Each row below holds a small network's activations on one input, seen along a few directions.
Each table varies a few parts of the input and shows all the possible inputs, shuffled.
A made-up example of a description, with smaller parts first: values(2) and (point or line(9) or (line(4) and ring(8))).
Shared parts are said once, and a part with two or three values counts as separate values.
In the rows, zero is written as 128.

Other details of the inputs vary at random and push rows far along three fixed directions, the same in every table; ignore that.

A family of inputs:
R1: [ 82 120 132  91 116 159  82  93 137 131 131 154]
R2: [ 96 101 140 124  98 160 113  97 147 165  60 142]
R3: [109 128 105 133  90 154 105  85 178 142  56 119]
R4: [128 137  77 176  81  88 125  95 188 120 105  58]
R5: [157 148 119 109 142 125 162 128 111 121 104 129]
R6: [102 122 135  62 116 144 110 126  91 170 131 185]
R7: [ 86  90 145  91 112 189  90  96 135 161  89 169]
R8: [189 142 113 113 179 133 167 170  70 144 138 147]
R9: [ 87 132  94 151  53  62  70 168 182 124 225  97]
R10: [ 81 113 153  82  93 156 109  85 133 153  81 170]
R11: [108 105 132 142 114 139 122 109 140 152  89 124]
R12: [169 119 174 178 182 165 190 132 109 135  54 118]
R13: [155 149 164 139 147 140 168 172 136  81 124 135]
R14: [100 104 141  74 134 144  77 132  91 141 196 168]
R15: [178 146 167 180 162 168 180 174 149  83  74 124]
R16: [105 127  92 172  84  93 110  87 194 115 125  56]
R17: [185 168  71 146 140  37 166 161 102 123 191  88]
R18: [148 148 117  81 165 102 148 147  65 109 194 154]
R19: [ 88 118 112  31 112 136  69 130  81 166 199 200]
R20: [170 148 138 221 117  93 176 168 183  89 115  70]
R21: [127 133  76 182  87 111 109  92 195 129  86  68]
R22: [ 95 110 155 136 113 159 116  84 162 112  79 111]
R23: [112 138  91 133 106  51 107 124 131 125 214  98]
R24: [158 129 159 107 196 119 153 171  42 124 191 157]
R25: [138 127 170 103 182 176 137 125  86 109 116 164]
R26: [ 83 128 105  75 101  83  90 117 109 139 203 153]
R27: [ 93 106 157 143  89 173  97 145 190 128  95 136]
R28: [166 132 167 165 179 124 180 133 104 108 108 112]
R29: [164 111 175 142 192 195 172 138  95 137  66 148]
R30: [179 161  66 159 157  65 143 154 104 106 200  87]
Description of these inputs: ring(5) and (point or line(5)).
Q: Changing only the ring(5) part turns R8 into R6. The same change can be made to R27. Which row results?
A: R9
Q: Start at R22 and move only the line(5) part, one step at a time. The first step leads to R16. Which rows follow, in order?
A: R18, R4, R5

A family of inputs:
R31: [105 120 164  97 134 149 125 147 109 135 132 170]
R32: [ 63 123  90 120  58  78  56  92 188 110 185 109]
R33: [199 143 145 129 177 160 217 144  94 125  53 137]
R34: [146 136  97 120 144 100 112 177 102 118 231 127]
R35: [ 59 111 180  91  95 177 100  82 158 130  81 174]
R36: [ 64 125 118  99  71  95  65 119 161 133 171 121]
R37: [172 136 186 138 187 158 207 152  89  98  74 142]
R38: [206 132  84 182 171  73 179 130 101 142 148  62]
R39: [181 142 126 172 152 102 185 155 121  91 144  83]
R40: [ 81 106 172  72 129 197  98 118 131 136 101 186]
R41: [ 48  92 122  61  92 162  48  58 119 172 105 169]
R42: [123  98 117 191 109 143 130  61 171 162  26  86]
R43: [126 130  79  68 151  63 109 137  54 160 240 150]
R44: [134 140  84 161 116  71 103 153 160 113 187  85]
R45: [ 83 141  56 100  61  91  70  96 176 137 160 111]
R46: [146 147  68 220  71  86 143  93 211 132  66  42]
R47: [150 149 119 124 145  92 124 155 108 104 190 130]
R48: [109 117 122  76 146 155 102  95  78 158 131 151]
R49: [153 111 180 106 166 181 156 166  80 132 122 184]
R50: [ 88 136 127  22 111 138 106 121  89 154 150 209]
R51: [110  97 168 156 103 180 133 111 177 136  43 118]
R52: [190 148 178 174 183 157 200 151 107 107  76 125]
R53: [113 151 110  69 144  90 111 151  87 100 243 153]
R54: [172 173  67 132 138  64 142 152 101 114 181 107]
R55: [177 157 109 161 162  94 156 166 121  96 173  87]
R56: [121  98 149 198 104 178 116 106 196 129  36 105]
R57: [142 132 188 108 171 175 156 152  85 128 107 185]
R58: [129 125  88 250  74  90 112 124 219 129 105  28]
R59: [ 85  99 175 102  91 190 103  99 162 132  65 147]
R60: [165 126 175 141 183 153 175 178  84 129 111 156]
Q: What is each input in this table made of?
A: ring(5) and (values(2) or line(4))
Q: Changing only the ring(5) part turns R38 into R42. The same change can be made to R39. Which row results?
A: R35
Q: Which other rows does R56 become when the line(4) part takes its other values? List them by row number.
A: R32, R44, R47
Q: Which other rows does R41 become when the values(2) part takes its other values? List them by row number.
A: R54
Q: List by row number the other rows that have the ring(5) part in common with R55.
A: R34, R40, R45, R48, R53

A family of inputs:
R61: [123 143 171  73 122 193 140 171 120 134  81 219]
R62: [156 138  70 102 138  79 115 137  65 170 199 151]
R63: [110 124 163 195 121 120 119 119 179  93 107  95]
R64: [153 118 143 132 147 135 158 159 114 111 149 121]
R65: [107 127  71 121 112  66 110 119 133 146 194  88]
R66: [ 65 114 122 125  79 148  91  41 174 142  46 119]
R67: [168 146 195 125 198 160 178 163  75  85 139 166]
R68: [148 108 107 189 102 121 155  77 161 166  40  75]
R69: [140 151 113 102 145  93 127 155 100  83 221 134]
R70: [ 48 101 157  78  99 139  35 145 121 148 204 195]
R71: [ 89  93 215  85 132 205 122 130 115 137 103 189]
R72: [179 125 144 232 149 148 162 163 159 117  91  77]
R73: [109 136 124  95 122 125 109 106 134 100 154 135]
R74: [100 121 133  42 163 162 103 130  62 162 158 206]
R75: [200 146 171 159 197 179 211 113 107 101  10 113]
R76: [200 148  96 155 177  99 157 183  92 112 188 104]
R77: [189 191 104 191 121  71 195 170 172  70 117  80]
R78: [ 94  96 134 137  85 155 109  90 190 135  79  99]
R79: [133 133  68 144 116  57 127 123 116 146 174  78]
R80: [130  98 229 145 172 189 164 150 108 124  72 164]
R81: [127 145  51 142  87  48 103  81 141 139 169  84]
R82: [175 144 105 112 187 113 154 159  39 149 162 155]
R83: [ 57 115 114 117  86 142  87  48 187 135  78 114]
R84: [119 117 151  49 146 155 125 125  79 148 130 172]
R85: [ 66 124 139 108  34 140 102 120 213 135  77 141]
R86: [ 97 120  79 117  85  99  62 150 151 129 220 115]
R87: [171 133  86 183 132 115 135 131 151 140  94  68]
Q: Changing only one part turns R63 into R70. The same change can be made to R69. Which row results?
A: R86
Q: What is each input in this table made of?
A: values(3) and (point or line(8))
Q: List by row number the other rows that have the values(3) part in common with R65.
A: R64, R68, R71, R78, R79, R80, R84, R85
Q: Which other rows does R62 become when the values(3) part takes its other values? List them by row number.
A: R68, R81
